These are the activations of a small neural network, seen along a few directions. Each row is one input.
Each table varies a few parts of the input and shows all the possible inputs, shuffled.
A made-up example of a description, with smaller parts first: one of 4 places along a line, together with either a single point or one of 11 places around a ring or (one of 2 separate values, together with one of 8 places around a ring).
Shared parts are said once, and a part with two or three values counts as separate values.
In the rows, zero is written as 128.

Other details of the inputs shift rows strongly along two fixed directions, in all tables alike. That doesn't count.

A family of inputs:
r1: [138 136 144 131 121 178 142 110 118 143 132]
r2: [143 119 131 158 137 104 141 124 139 113 139]
r3: [106 158  97 152 102  83  99  65 115 158 102]
r4: [134 127 156 149 191 139 163 183 166  64 218]
r5: [117 156  48 112  74  82 119 116 130 126  79]
r6: [102 146 129 134  85 113  92 118 119 165  59]
r7: [140 146 111 121 161 103 131 160 152 117 160]
r8: [136 128 106 106 100 176 154 156 130  99 104]
r9: [163  27 116 103 156 100 150 103 102 136 127]
r10: [175 133 181 143 142 218 167 143 116  88 193]
r11: [124 146 125 112  71 114  83 123 108 164  69]
r12: [129 152  93 134  91  64 101 103 138 160  93]
r13: [112 221 174 175  75 152 107 165 164  99 140]
r14: [ 93 141 108 147  89  58  95  99 138 149  98]
r15: [158 244 133 176  84 125 108 120 140  93 184]
r16: [118  38 104 100 201  93 145 128 116 139 126]
r17: [133 245 153 128 100 146  87 198 148  98 147]
r18: [108  40 135  82 189 143 140 143 107 149  96]
r19: [ 74 155 130 135  79 131  94  84 110 170  87]
r20: [177 127 182 146 145 200 174 174 153  88 173]
r21: [114  31 121 126 166 119 158  62 107 140 143]
r22: [142  38 101  77 188  93 138 132 103 138 136]
r23: [123  44 125  65 183 145 144 144 114 157 101]
r24: [ 92 128 153 112 149 145 119 167 141 120 130]
r25: [ 93 163 124 139  86 133  96  86 102 173  76]
r26: [182 139 150 165 162 170 180 122 149  81 216]
Each input here is: one of 2 separate values, together with either a single point or (one of 3 separate values, together with one of 4 places along a line).
Q: Changing only the choice among 2 separate values turns r19 into r21. The same change can be made to r25. Which row results?
A: r3
Q: Change only the place on the line of 4 in r23. List by row number the other rows that result.
A: r17, r18, r24
Q: Change only the choice among 3 separate values in r4. List by row number the other rows that result.
A: r14, r21
Q: Change only the choice among 2 separate values in r1. List by row number the other rows that result.
A: r26

A family of inputs:
r27: [110 245 139 150  60 131  87 157 150 120 112]
r28: [167  92 139 136 185 155 182 159 145  75 189]
r29: [116 176 150 125 118 154 111 167 138 120 127]
r30: [120 247 122 182  78  96  98 123 157 108 156]
r31: [108 247 109 156  70  75  78 148 160 118 118]
r32: [162 213 184 186 114 195 151 157 158  72 191]
r33: [149  38 167 109 188 191 179 159 121 110 155]
r34: [119 145 142 146 105 151 127 107 122 133 126]
r35: [103  65  78 106 124  57 107  55  98 191  67]
r36: [162  41 159 108 179 195 185 140 119 108 159]
r37: [170  46 148 133 192 154 183 129 126  89 195]
r38: [161 211 182 179 113 195 143 167 155  68 193]
r39: [128  51 126  93 143 145 143 103  93 159  97]
r40: [123  46 110  97 176 101 141 125 118 146 117]
r41: [ 89 160  63 106  76  39  64  88 119 189  56]
r42: [104 158 109 117  86 122  96 121 118 156  75]
r43: [ 79  65  71  71 139  49  86  96 101 196  49]
r44: [135  57 105 103 158 100 143 103 106 146 123]
Q: What is each input in this table made of?
A: one of 2 separate values, together with one of 9 places along a line
Q: Changing only the choice among 2 separate values turns r33 into r40. The same change can be made to r29. Which row results?
A: r43
Q: Change only the choice among 2 separate values in r42. List by row number the other rows that result.
A: r28

A family of inputs:
r45: [116  55 133 112 144 149 142 105 109 145  86]
r46: [104 250 130 139  75 144  96 165 153 129 117]
r47: [ 87 149 108 126  76 104  93 115 132 173  53]
r48: [157 110 144 141 125 149 149 124 121 109 175]
r49: [174 133 165 144 144 155 133 127 119 142 157]
r50: [154 121 124 109 143 151 156 159 134 103 157]
r51: [135 176 156 141 119 188 142 142 147 100 151]
r52: [123 141 183 138 148 166 136 186 152  89 164]
r53: [145 106 122 129 123 126 136 121 124 111 118]
r54: [157 128 130 129 132 151 152 133 122  92 147]
r55: [110 212 113 119  88  97  73 158 125 120 113]
r56: [140 126 121 131 170 129 159 155 134 104 162]
r57: [119 240 128 184  87  92  92 120 155 111 140]
r58: [104  72 110 105 171  82 111 127 118 142 112]
r59: [ 85 141 118 128  79 107  83  84 107 177  51]
r60: [103 137  69 111 114  80 102  93 128 171  86]
r61: [103  80 120 109 164  78 116 131 131 138 124]
r62: [139 142 186 162 128 178 156 141 147  93 164]
r63: [111  79 122 102 135 150 136 100  98 152  81]
r64: [ 95 152  75 114 102  71  90  76 124 171  82]
r65: [111  57 128 102 151 141 143 136 111 152  86]
r66: [165 150 148 149 124 171 151 133 128  91 194]
r67: [137 106 134 139 152 119 148 105 136 120 162]
r68: [161  81 138 104 158 135 134 111 114 162 104]
r69: [117 169 170 130 132 164 118 183 150 100 159]
r70: [100 105 137  88 146 151 114 143 117 142 114]
r71: [150 154 142 169 151 135 151 141 157  79 174]
r72: [151 157 146 155 153 151 155 123 149  89 196]
r73: [109 146  89 121  73  87  85  81  85 172  80]
r74: [132 122 130 150 143 106 144 119 150 110 147]
r75: [144  54  95  87 145 138 151 111 111 140 111]
r76: [159 127 119 127 133 153 153 148 126  97 143]
r77: [ 97 143  85 114 115  63 101 121 135 166  97]
r78: [153 138 135 125 130 140 150 172 146  97 163]
r79: [141 103 109 104 124 133 137 106 118 127 121]
r80: [ 94 205 105 128 116  77  75 144 132 132 119]
r81: [127 186 132 153  73 100 104 116 139 120 122]
r82: [133 236 132 170  61 110  90 130 143 105 128]
r83: [132 110 165 142 136 168 157 137 143 106 137]
r84: [142 163 150 139 130 198 153 160 151  99 156]
r85: [160 179 171 127 152 145 109 184 145 117 158]
r86: [128  95 149 125 137 181 147 107 107 139 144]
r87: [112 181 105 149 102  98 100  92 125 149 139]
r88: [118  50 134 100 145 153 148 104 114 150 101]
r89: [138 113 149 142 141 178 154 153 138 108 129]
r90: [109 168 118 166  98  77 101  98 134 145 132]
r91: [122 156 104  98 106  80  79 126 116 203  55]
r92: [124  48 125 126 162  96 150  83 121 142 127]
r93: [130  93 159 136 133 173 148 117 116 134 150]
r94: [129 230 135 177  52 103  92 129 142 116 143]
r95: [131 141 137 122 174 133 133 161 147  95 185]
r96: [141 113 108 133 162 130 154 130 131 114 144]
r97: [151 120 131 130 138 135 149 166 135  97 143]
r98: [161 128 142 135 128 152 154 141 144  87 167]
r99: [117 234 130 145  81  99  71 175 148 100 128]
r100: [142 208 140 141  90 109  81 112 129 166 100]
r101: [112 194 106 152 112  81 103 148 151 126 120]
r102: [146 178 118 125 105 112  93 132 134 172  86]
r103: [117  79 126 104 178 103 129 141 132 127 151]
r104: [152 154 132 168 151 137 152 156 161  84 171]
r105: [136 111 139 125 146 185 158 146 123 115 127]
r106: [126 156 171 128 154 183 135 185 133  87 162]
r107: [ 82 125 113 109  95  98 101 127 124 177  56]
r108: [115  82  89  94 161  98 137 115 121 156 115]
r109: [120  50 110 110 172  89 153 125 129 144 120]
r110: [125 103 135 109 136 106 118 155 130 115 131]
r111: [ 87 121 126 133  82 108  95  86 106 182  75]
r112: [142  43 121 121 138 125 142  94  91 141 121]
r113: [133  77 111 104 128 120 134  88  90 142 103]
r114: [117  50 144 105 142 153 146  93 107 155 108]
r115: [ 99 128  94 133 103  69  94  74 113 179 107]
r116: [128  49 117 135 163 106 143  84 103 147 133]
r117: [149  81 134 126 135 129 155 123 131 106 135]
r118: [120  99 141 109 141 156 148 153 132 135 123]
r119: [125  67 123  84 150 112 122 142 115 131 126]
r120: [130  71 100 115 159 108 147 113 134 142 127]
r121: [149 151 137 167 146 128 157 155 170  87 175]
r122: [149 164 145 163 150 143 152 128 138  86 185]
r123: [118  94 131 103 149 160 149 146 110 138 107]
r124: [144  83 112  98 150 133 154 145 108 121 124]
r125: [147 139 139 163 153 143 152 121 122 102 188]
r126: [111 159  93 110  73  93  87  80 109 163  84]
r127: [148  68 119 118 137 126 155 131 131 120 123]
r128: [131  52 112  97 141 103 147 133 118 140 105]
r129: [132 129 158 146 130 183 146 124 107 120 150]
r130: [ 88 171 139 124 105 120  79 155 130 138  91]
r131: [151 101 139 125 127 138 147 114 124 113 151]
r132: [126  68 101 111 166 110 147  91 108 138 116]
r133: [139 163 170 145 127 196 149 133 139 100 167]
r134: [151 148 143 156 152 139 157 139 161  85 189]
r135: [116 225 137 154  75 150 106 157 161 122 122]
r136: [ 93 147  87  80  95  78  66 120 110 165  77]
r137: [116 124  81 104  85  87  99 109 122 164  74]
r138: [128  86 157 144 137 169 145 115 107 131 133]
r139: [141 221 116 162  74 120 104 157 154 100 125]
r140: [118  58 139 105 149 162 148  92  90 150 100]
Q: Changing only one part turns r77 into r134. The same change can be made to r46. Which row results?
A: r51
Q: Changing only one part turns r102 into r91. The same change can be made to r60. Which row results?
A: r108
Q: What is each input in this table made of?
A: one of 6 places along a line, together with either a single point or (one of 3 separate values, together with one of 5 places around a ring)
Q: Change only the place on the line of 6 in r81. List by row number the other rows that result.
A: r94, r110, r117, r127, r128
Q: Change only the place on the ring of 5 in r98. List by row number the other rows that result.
A: r53, r54, r79, r117
Q: Change only the choice among 3 separate values in r94. List by row number the other rows that result.
A: r90, r111
Q: Change only the place on the ring of 5 in r97. List by row number the other rows that result.
A: r50, r78, r124, r128

A family of inputs:
r141: [101  88  80  91 127 104 121 100 113 172  85]
r142: [121 178  96 132  90  80  98 139 146 142 103]
r143: [111 162 126 133 133 126 107 121 118 140 134]
r144: [109 165 138 138  90 131 105 137 137 148 102]
r145: [ 89 178 110 136 101 106  97 121 139 152 111]
r146: [117  94 102  76  98 105 100 102  97 176  61]
r147: [125 168 139 140  99 146 120 147 143 135 116]
r148: [128  36 142 120 176 118 154 131 129 130 147]
r149: [137  56 151 108 164 160 144 122  96 147 119]
r150: [134 165 110 153  89 120 139 108 128 121 124]
r151: [108 165 135 168  90 112 123 101 129 126 132]
r152: [114  33 129 109 189 151 169 115 118 122 131]
r153: [144 150 114 115 114  94 112 140 134 122 130]
r154: [141 138 129 128 139 159 155 158 145  89 177]
r155: [119 169 164 136 105 138 104 135 134 133 128]
r156: [125 182 111 115 106 118 108 131 133 123 135]
r157: [109 175 147 138 128 127 110 127 140 124 155]
r158: [146 144 144 139 168 167 151 145 129 104 179]
r159: [128 145 123 118  90 139 119 147 130 130 111]
r160: [ 91 168 145 143  88 127  96 133 135 132  95]
r161: [163 126 154 118 138 171 151 150 132 110 145]
r162: [156 143 126 124 137 112 132 144 141 115 144]
r163: [157 144 164 141 144 181 145 156 125 110 156]
r164: [135 146 158 144 141 112 121 144 146 112 163]
r165: [128 164 137 166  93 116 105  88 132 132 139]
r166: [166 133 152 139 162 136 152 155 150  99 174]
r167: [136 181 106 132 109  91  97 138 126 136 117]
r168: [ 97 176 108 137 113 119 112 126 141 128 108]
r169: [ 88  62 117 105 151 114 127 100 115 163 113]
r170: [161 122 134 134 142 135 156 171 151  85 175]
r171: [141 174 100 146  76 105 102  84 127 144 109]
r172: [157 129 152 133 131 180 161 166 144 100 154]
r173: [126  45 129 120 174 117 154 128 127 122 121]
r174: [124 161 166 144 118 152 109 142 121 126 139]
r175: [107  72  77  95 127  71 115 105 113 161  59]
r176: [140  42 132 102 158 167 169 134 115 119 108]
r177: [128  69 110  82 124 129 117 112  83 163  83]
r178: [147 122 153 152 155 136 153 162 156  98 174]
r179: [106 158 126 138 115  79  82 122 120 151 116]
r180: [100 180 135 141 122 121  95 123 122 136 142]
r181: [137 139 133 149 143 124 143 154 153  97 142]
r182: [126  83  87  90 129  77 104 110  95 162  90]
r183: [104 164 151 143  92 134 104 140 139 139 117]
r184: [145  32 126 129 163 147 189  90 106 129 135]
r185: [127  77  95 116 108 110 148  86 100 140 104]
r186: [149 135 157 126 134 162 140 142 132 124 135]
r187: [139  43 129  94 193 150 167 109 113 139 142]
r188: [ 72 181 118 141 100 102  89 118 138 135 105]
r189: [127 162 118 144 115 100 117 145 151 132 127]
r190: [147 131 149 131 123 176 154 168 139  78 145]
r191: [137 121 139 136 162 165 164 147 147 106 172]
r192: [113 176 132 131 124 121 109 122 136 135 136]
r193: [131  85 108 110 153  95 119 113 105 160 105]
r194: [135 170 138 150 131 109 109 145 133 123 146]
r195: [164 144 155 132 138 180 147 160 124 103 155]
r196: [119  73  99 121 112  93 108  48  99 183  80]
r197: [180 125 137 150 124 158 157 117 133  86 180]
r198: [100  62 124 105 130 128 126 108 108 159  66]
r199: [ 90 171 122 149  98  76  87 130 145 131 102]
r200: [138  67 103 122 127 112 130  59 104 167  98]
r201: [117  75  89  99 127  84 122 121 118 135  86]
r202: [130 143 124 130 136 154 149 153 142  79 158]
r203: [119 162 128 165  95 118 132 103 129 127 128]
r204: [143 114 159 139 146 182 163 157 141  95 139]
r205: [132 157 115 119 129 137 121 137 117 116 150]
r206: [153 144 135 131 162 167 152 149 127  98 178]
r207: [153 120 155 137 161 127 144 147 144 108 166]
r208: [ 98 166  91 121 104 110 108 121 133 133  94]
r209: [143  46 159 101 168 162 156 122 111 141 125]
r210: [130 183 117 122 119 128 118 131 138 124 138]
Q: What is each input in this table made of?
A: one of 5 places along a line, together with either one of 2 separate values or (one of 3 separate values, together with one of 4 places along a line)
Q: Changing only the place on the line of 5 turns r170 into r142. The same change can be made to r185. Which row results?
A: r150
Q: Change only the choice among 3 separate values in r209. List by row number the other rows that result.
A: r192, r207
Q: Change only the choice among 2 separate values in r165. List by row number the other rows that result.
A: r151
Q: Change only the choice among 2 separate values in r150. List by row number the other rows that result.
A: r171
